Here are a small network's activations along a few directions, averaged over the inputs that share one value of a field.
Values that are neighbours, or in one group, have similar rows; names and order tell nothing.
(in the rows, 500 means zero)
Strong random noise was added to every row along 2 fixed directions; ignore it. To show where, here is one row again and again, with new noise each time:
[417 387 663 645 487 687 758 334 694 619 353 527 479]
[478 418 581 639 452 709 783 359 669 610 413 497 430]
[695 529 259 521 395 610 627 575 624 432 590 360 298]
[594 478 388 501 475 515 506 575 681 400 477 399 394]


Bog, 15 values:
v5: [387 450 344 448 604 434 169 720 495 511 328 435 656]
v8: [446 702 563 356 605 390 237 595 506 332 468 344 533]
v15: [430 530 733 569 507 268 312 395 617 596 194 592 608]
v11: [716 493 441 601 338 720 526 523 262 479 823 543 333]
v9: [424 428 577 699 794 627 555 346 577 610 305 586 613]
v2: [619 314 403 500 521 502 369 438 234 320 566 514 479]
v7: [480 495 270 299 496 509 400 520 417 282 639 696 580]
v3: [334 454 646 643 418 513 894 553 376 571 418 522 461]
v13: [500 460 555 475 566 450 567 687 413 667 561 445 536]
v12: [257 445 963 337 653 443 499 289 488 721 328 633 522]
v14: [410 740 447 514 380 345 595 461 438 644 500 631 357]
v4: [518 443 579 555 445 714 701 403 627 640 445 494 458]
v1: [412 592 903 592 536 538 572 261 480 661 349 431 788]
v6: [410 356 243 446 484 395 389 415 460 429 711 468 647]
v10: [601 594 506 421 401 404 454 605 492 366 752 638 530]
The values of Bog form 3 separate groups.
Question: List the group mates of v4, in the order listed.
Answer: v5, v9, v3, v13
Question: List the group mates of v6, in the order listed.
Answer: v11, v2, v7, v10

Leni, 15 values:
b10: [670 612 569 512 351 616 732 316 298 524 699 554 358]
b9: [469 388 705 545 484 529 544 574 553 611 298 443 502]
b3: [355 632 443 347 488 363 407 512 385 436 551 556 577]
b13: [639 573  33 548 370 694 666 437 285 493 777 461 416]
b12: [519 513 390 570 369 582 710 539 274 620 728 585 425]
b5: [551 593 447 589 430 540 743 546 397 616 474 454 296]
b7: [474 395 487 474 503 459 481 492 775 445 420 542 467]
b8: [521 441 415 619 482 829 944 450 490 608 560 370 398]
b11: [370 468 658 714 518 794 722 247 596 711 295 516 648]
b14: [630 602 403 619 456 644 704 343 517 742 519 356 361]
b4: [593 362 365 526 464 649 675 522 343 549 706 564 572]
b2: [499 716 502 402 489 431 465 544 499 621 466 449 408]
b1: [538 634 679 503 375 401 566 502 593 492 531 449 469]
b6: [704 495 337 642 422 904 791 405 541 603 667 562 324]
b15: [436 308 615 568 510 597 409 290 418 464 575 645 553]
Each value of Leni is a pair of two hidden parts, and every pair occurs once (3 first parts, 5 second parts).
Question: Changing only the second part turns b4 into b5. b13 has the same second part as b4; what does that change turn b13 into?
Answer: b2
Question: Changing only the second part turns b3 into b14. b12 has the same second part as b3; what does that change turn b12 into?
Answer: b9
